These are the activations of a small neural network, seen along a few directions. Each row is one input.
In each table, some parts of the input vary, and every possible input appears once, in random order.
A made-up example of a description, with smaller parts first: one of 3 separate values, together with either a single point or one of 9 places along a line or (one of 4 places along a line, together with one of 8 places around a ring).
Shared parts are said once, and a part with two or three values counts as separate values.
(in the rows, 128 means zero)

Other details of the inputs shift rows strongly along two fixed directions, in all tables alike. That doesn't count.

A family of inputs:
row 1: [156 201 128 101 148 157  89 162 131  94 132  91 115]
row 2: [161 201 118 102 147 154  94 150 136 108 126  84 124]
row 3: [ 91  44 167 160 116  76 152 108 135 143  99 199 137]
row 4: [136 195  99  99 142 150 103 157 131 120 131  75 121]
row 5: [120 111 112 114 164 110  56 155 135 107  89 203 119]
row 6: [133 109 133 137  68 142 202  94 122 168 171  82 140]
row 7: [112 107  99 121 172 116  59 160 137 104  90 197 114]
row 8: [127 174 107  88 129 156  90 160 133 125 123  79 131]
row 9: [139 124 130 138 182 111  70 153 132  82 100 203  98]
row 10: [137 121 105 148 190 111  73 147 138  90  95 197 105]
row 11: [ 98 115 153 135  84 127 187 119 134 159 140  63 153]
row 12: [131 110 126 141  71 145 200  96 123 167 174  77 138]
row 13: [114  43 152 163 122 100 156  73 106 139 129 215 136]
row 14: [110 108 144 135  87 123 194 124 130 182 140  61 152]
row 15: [108  39 140 176 126 102 160  79 107 139 131 211 135]
row 16: [142 134 156 149 104 121 201 112 130 164 139  64 141]
row 17: [ 95  48 171 156 114  74 149 108 136 143  98 203 140]
row 18: [149 198 114 108 153 162  93 167 130  91 134  82 112]
row 19: [128 122 108 126 178 100  66 148 133 102  93 206 105]
row 20: [144 197 112  92 135 143  99 151 131 123 129  84 125]
row 21: [133 181  92  98 134 188  91 125 109  99 154  95 131]
row 22: [137 108 142 131  64 137 200  89 121 169 170  86 141]
row 23: [136 131 160 152 105 124 196 126 124 149 149  65 133]
row 24: [146 136 163 143 101 120 196 109 131 164 138  66 141]
row 25: [133 192  95 103 144 150 104 157 132 120 134  73 121]
row 26: [ 99 110 110 124 166 118  59 152 141  85  91 198 117]
row 27: [129  41 145 155 106  87 158  86 125 147 133 221 127]
row 28: [141 184 105  88 131 181  86 119 110 101 153 104 135]
Each input here is: one of 4 places along a line, together with either one of 2 separate values or one of 5 places along a line.
Changing only the place on the line of 4 turns row 2 into row 16. The same change can be made to row 20. Which row results?
> row 4
Which other rows does row 12 become when the choice among 2 separate values takes its other values? List them by row number.
> row 15
Which other rows agree with row 22 in the place on the line of 4? List them by row number.
> row 3, row 8, row 9, row 13, row 19, row 24

A family of inputs:
row 29: [ 99 102 184 138  89  86 190 127 127 173 119  94 154]
row 30: [137 119 132 153 160 120 111 104 118  98 122 189 119]
row 31: [143 185 168  99  97 134 153 143 137 152 135  32 152]
row 32: [152 187 125 117 166 150  92 145 120  89 119 105 116]
row 33: [144 140 145 103  72 164 168  92 112 148 164  85 154]
row 34: [104  89 119 140 146 114 102 147 142 115  93 168 121]
row 35: [142 162 136 101 137 136  82 141 136 110 110 127 122]
row 36: [120  60 125 156  85 111 202  77 112 190 158 129 143]
row 37: [156 181 100 106 149 184  84 121 103  83 153 115 123]
row 38: [101 110 120 117 130 122  94 122 126 107 120 182 130]
row 39: [157 192 112 114 165 136  94 183 144 101 125  93 105]
row 40: [100  72 115 151 131 114 118 119 138 120 117 187 132]
row 41: [145  86 138 158  92 125 194  94 112 155 174 125 124]
row 42: [115 177 115  81 139 152  71 158 134 102 115  95 120]
row 43: [102  88  99 129 135 146  92 123 125 114 132 178 126]
row 44: [132 109 169 164 172  87 133 130 129 123  97 176 121]
row 45: [115  95 123 154 161  77 129 148 138 152  91 179 118]
row 46: [154 160 111 127 153 137 104 159 139 106 123 121  96]
row 47: [114 163 126  88  73 183 154 111 108 149 171  55 152]
row 48: [144 110 111 151 148 113 116 125 133 104 131 188 101]
row 49: [121  85  96 147 141 102 129 114 130 136 122 186 124]
row 50: [132 152  88 115 154 135  96 153 138 129 110 117 110]
row 51: [100  68 170 161  98  80 207 128 144 174 111  98 155]
row 52: [143 179 144 100  79 164 153 108 128 143 161  50 154]
Describe the family of inputs behind these rows.
> one of 4 places along a line, together with one of 6 places around a ring
Changing only the place on the line of 4 turns row 42 into row 38. The same change can be made to row 34. Which row results?
> row 40
Which other rows does row 33 become when the place on the ring of 6 takes its other values? List them by row number.
> row 36, row 37, row 41, row 43, row 47
Which other rows does row 48 become when the place on the line of 4 takes its other values? List them by row number.
> row 39, row 41, row 46
